Each row below holds a small network's activations on one input, seen along a few directions.
In each table, some parts of the input vary, and every possible input appears once, in random order.
A made-up example of a description, with smaller parts first: one of 2 separate values, together with either a single point or one of 9 places around a ring or (one of 5 places around a ring, together with one of 6 places along a line).
Shared parts are said once, and a part with two or three values counts as separate values.
In the rows, zero is written as 128.

Other details of the inputs shift rows strongly along two fixed directions, in all tables alike. That doesn't count.

A family of inputs:
x1: [106 156  46 111 142 182 108  98 114  85 100]
x2: [171  80 129 187 125 101 211 187 103  91 120]
x3: [185  79 132 194 141 101 210 169 103 100 132]
x4: [130 135 202  82 123  97  73 142 173 155 138]
x5: [ 94 140  41 112 151 168  98  90  97 101 122]
x6: [ 94 144  44 122 163 169 100  87 107 102 114]
x7: [109 135 200 109  83 106  81 125 165 157 150]
x8: [ 94 160 206  94 113 126 115 125 113 180 144]
x9: [124 172 212 111 123 149 112 129 138 165 148]
x10: [176  51 119 187 139  92 211 160 132 127 133]
x11: [170  40 130 172 102  75 195 157 129  83 127]
x12: [192  40 137 182 112  90 188 151 125  92 113]
x13: [118 126  43 120 118 154  79  81 152  78  95]
x14: [108 166 211 115 131 146 112 130 140 168 151]
x15: [122 156  48 117 149 184 101  90 106  92 102]
x16: [115 168 207  62 144 115 114 144 127 171 128]
x17: [187  50 113 145 155  70 201 188 126 122 124]
x18: [118 158  50 107 146 175 113  76  98 101  88]
x19: [118 159 183 108  89 117 101 145 171 177 155]
x20: [152  61 132 164 130  99 221 170  83 100 134]
x21: [ 93 164 209 104 125 128 117 122 123 181 136]
x22: [119 165 205  73 147 124 102 158 135 163 143]
x23: [107 128  20 120 136 148  86  90 133 123 124]
x24: [158  68 128 197 145  88 204 176  96 108 134]
x25: [136 142 209 120  99 122  83 113 175 157 143]
x26: [163  29 133 187 126  75 188 148 125 102 124]
x27: [120 143  25 119 127 162  96  99 149 108 103]
x28: [100 150  32 131 146 154  85 101 106  99 127]
x29: [100 174 206  89 101 128 125 131 127 162 138]
x30: [105 111  38 121 127 140  69  73 135  93 117]
x31: [102 158  48 101 139 173 119  84 106  94  86]
x32: [ 90 150  42  97 140 157 116  78  95 101 105]
x33: [128 166  40 136 144 171  88 101 116  91 107]
x34: [121 158  33  99 177 143  84 120 120  90 111]
x35: [114 176 203 134 126 132 100 141 149 166 155]
x36: [159  69 134 163 127 102 224 173  91  91 132]
x37: [100 152  50 112 164 170 119  67 108 105 101]
x38: [104 174 194 119 102 120  97 152 136 162 160]
x39: [111 152 182 108  92 114  98 142 163 186 157]
x40: [110 182 196 119  99 123 100 156 145 153 157]
x41: [138 159 191 119 108 130 100 130 173 187 150]
x42: [175  72 143 164 143 106 234 144  85 109 113]
x43: [140 160 190 118  99 132  94 140 166 186 141]
x44: [174  34 137 187 130  84 195 142 134  97 125]
x45: [111 148 186 122 112 117  94 137 167 196 152]
Each input here is: one of 5 places along a line, together with either a single point or one of 8 places around a ring.
- Changing only the place on the line of 5 turns x6 into x26. The same change can be made to x14. Which row results? => x44
- List by row number the other rows that have the place on the line of 5 in common with x3. => x2, x24, x28, x33, x34, x35, x38, x40
- Change only the place on the ring of 8 in x45. List by row number the other rows that result. => x10, x19, x23, x27, x39, x41, x43
- Start at x16 and move only the place on the line of 5, one step at a time. The first step leads to x22. Which rows follow, in order? => x34, x17, x4

A family of inputs:
x46: [100 139 118  54  99 132  67  70 165 144 105]
x47: [139  75 164 166 136  74 236 195  72  94 132]
x48: [131  91  23 168 142 110 139 124 138 108 133]
x49: [132 123  65 149 146 165 177 112  87  67 101]
x50: [174  10 156 172 141  68 201 165 140 127 133]
x51: [112 103 214 111  55  79 135 148 151 173 150]
x52: [172  96  45 127 160 129 132 141 127  81  93]
x53: [148 104  32 152 135 126 130 155 117  81 116]
x54: [ 83 204 142 104 129 175  90  89 119 110 111]
x55: [114 161 105  94 146 136  59  93 185 162 129]
x56: [135 184 103  84 144 145  60 119 180 149 123]
x57: [144 105  51 117 181 142 172 110  84 107 106]
x58: [ 99 198 126 111 129 190  94  81 117 151 130]
x59: [162  85  56 123 157 115 127 120 114  68  97]
x60: [ 72 189 108 107 137 155  81 101 103 173 136]
x61: [132 108 233 127  49 106 143 121 159 162 131]
x62: [117 178 131 116 106 163  49  91 147 113 121]
x63: [ 86 190 137  61 160 150  85 100 122 120 106]
x64: [111 149 220 116 112 116 158 182 109 174 167]
x65: [ 92 194 127 123 131 182  88  75 111 162 117]
x66: [106 152 225 114 112 110 156 184 111 161 160]
x67: [137 101  52 130 183 134 166 103  78 118  93]
x68: [172  75 170 182 127 121 249 173  82 109 130]
x69: [ 94 148 121 135 109 166  53  73 176 142 136]
x70: [135 140 233  91 137 119 160 167 120 174 144]
x71: [150  71  56 131 160 110 127 100 122  73 111]
x72: [183  40 172 204 109  84 202 151 116  91 138]
x73: [121 114 222 138  95  80 112 161 144 157 175]
x74: [152  96  42 185 136 137 147  98 146  97 114]
x75: [109  98 212 148  96  88 115 162 165 181 176]
x76: [115 148 217 125 116 111 157 170 106 190 170]
x77: [132 128 221 130  92  85 112 180 135 152 161]
x78: [132 198 109 127 113 170  65 107 177 139 128]
x79: [169 110  51 169 129 154 137 129 125  70  98]
x80: [ 94 188 128  58 156 163  89 107 125 132 115]
x81: [152 113  21 159 140 119 140 150 133  95 127]
- Changing only one part turns x78 into x56. The same change can be made to x68. Which row results? => x70
- Describe the family of inputs behind these rows. => one of 3 separate values, together with either a single point or one of 5 places along a line or one of 6 places around a ring
- Change only the place on the ring of 6 in x81. List by row number the other rows that result. => x48, x53, x73, x75, x77

A family of inputs:
x82: [ 75 194  72 135 112 200  54  51 126 111 119]
x83: [163  82 210 166 115  83 171 181 129 128 145]
x84: [147  75  39 151 145 121 153 126 121 101 119]
x85: [106 168 205  89 101 122  75 119 179 192 143]
x86: [116 175 214  99 119 126  60 126 168 178 154]
x87: [140  78  45 146 123 114 157 120 118  81 114]
x88: [160  89  50 153 140 125 157 124 130  80 100]
x89: [146  68  51 146 154 118 154 109 119  93 115]
x90: [162  88 197 168 116  75 176 188 136 141 157]
x91: [ 87 199  65 131 117 200  62  51 140 124 112]
x92: [157  87  47 159 157 119 151 125 127  88 110]
x93: [ 90 203 217  88 110 154  99 136 138 171 153]
x94: [106 177 217 100  95 132  62 132 167 163 145]
x95: [156  97 214 130 143  87 203 178  93 147 134]
x96: [130 111  54 143 154 136 183 129  80  83 114]
x97: [127 100  61 139 163 130 174 125  69  81 104]
x98: [158  94 219 193  97 113 198 148 112 143 143]
x99: [145 104  53 194 120 156 170 109  97  91 115]
x100: [ 94 169  58  92 152 167  36  67 153 127 122]
x101: [161  90  50 159 151 124 152 126 127  81 106]
x102: [128 102  64 143 160 139 177 122  73  77 106]
x103: [154  80 195 166 116  76 178 185 137 149 157]
x104: [141 106  54 130 172 127 180 129  87  92  96]
x105: [ 95 190  54 101 132 168  36  84 154 109 126]
x106: [110 169 202  88  86 128  68 130 168 187 149]
x107: [165  77 193 163 120  82 176 188 136 159 152]
x108: [ 93 163 212  92  97 121  66 119 164 180 150]
x109: [165  90 200 162  99  82 181 187 139 132 146]
x110: [ 88 203 211  83 117 135  93 140 127 183 151]
x111: [154  98 215 137 139  91 204 174  90 149 136]
x112: [164  77 198 162 127  79 181 178 145 157 143]
x113: [ 85 203  56  76 152 182  63  87 110 133 113]
x114: [104 179  63  88 134 172  39  68 154 110 111]
x115: [151  72 205 165 122  79 172 178 131 144 150]
x116: [106 162 212  85 104 122  70 112 169 187 148]
x117: [ 82 175  49  88 123 159  45  70 155 125 124]
x118: [ 73 196  67  72 158 174  59  81 107 115 109]
x119: [150  75  48 143 133 117 159 113 126  88 101]
x120: [142 107  49 131 165 130 175 139  78  95 105]
x121: [114 175 210  91  93 129  72 126 179 178 136]
x122: [ 86 196  74  76 155 197  70  66 119 113 111]
x123: [104 167 204  94 110 125  72 124 180 194 150]
x124: [140 101  64 136 167 139 181 115  78  84 105]
x125: [141 108  52 141 158 142 181 132  79  93 109]
x126: [133 106  55 196 116 149 173 107  98  81 120]
x127: [105 180  63  94 144 171  34  70 151 111 117]
x128: [ 94 171 201  97 100 122  69 131 172 187 163]
x129: [157  74 210 155  97  81 176 173 130 129 135]
x130: [140 107  57 139 165 140 186 122  88  90 100]
x131: [147  66 204 158 115  77 177 172 131 146 149]
x132: [158  88  42 161 151 122 146 135 118  91 119]
x133: [161  90  45 155 134 128 152 134 121  82 108]
x134: [ 98 200 215  80 127 139  95 133 135 190 138]
x135: [103 176 214 106 112 125  57 133 164 171 156]
x136: [131 109  51 133 162 124 178 136  79  85 110]
x137: [100 200 221  85 121 158 102 129 146 179 140]
x138: [ 86 203  62  82 145 201  70  83 121 121 115]
x139: [149  76  40 147 135 118 156 121 119  99 113]
x140: [170  73 210 148 104  81 180 167 134 137 134]
x141: [157  82  45 149 127 124 153 128 120  85 105]
x142: [ 96 164 214  90  88 124  65 121 163 172 147]
x143: [143  98 221 149 125 109 207 177  97 131 139]
x144: [ 94 165  61  78 126 164  41  57 150 118 112]
x145: [160  82 200 156  92  78 182 181 137 135 143]
x146: [177  88 198 165 113  87 174 192 135 144 148]
- Describe the family of inputs behind these rows. => one of 5 places around a ring, together with either a single point or one of 4 places along a line or one of 8 places around a ring
- Changing only the place on the ring of 5 turns x106 into x144. The same change can be made to x133. Which row results? => x114
- Changing only the place on the ring of 5 turns x112 into x115. The same change can be made to x88. Which row results? => x94
- Change only the place on the line of 4 in x134. List by row number the other rows that result. => x104, x130, x137
- Change only the place on the ring of 5 in x127. List by row number the other rows that result. => x83, x101, x105, x146
- Change only the place on the line of 4 in x111. List by row number the other rows that result. => x95, x122, x124
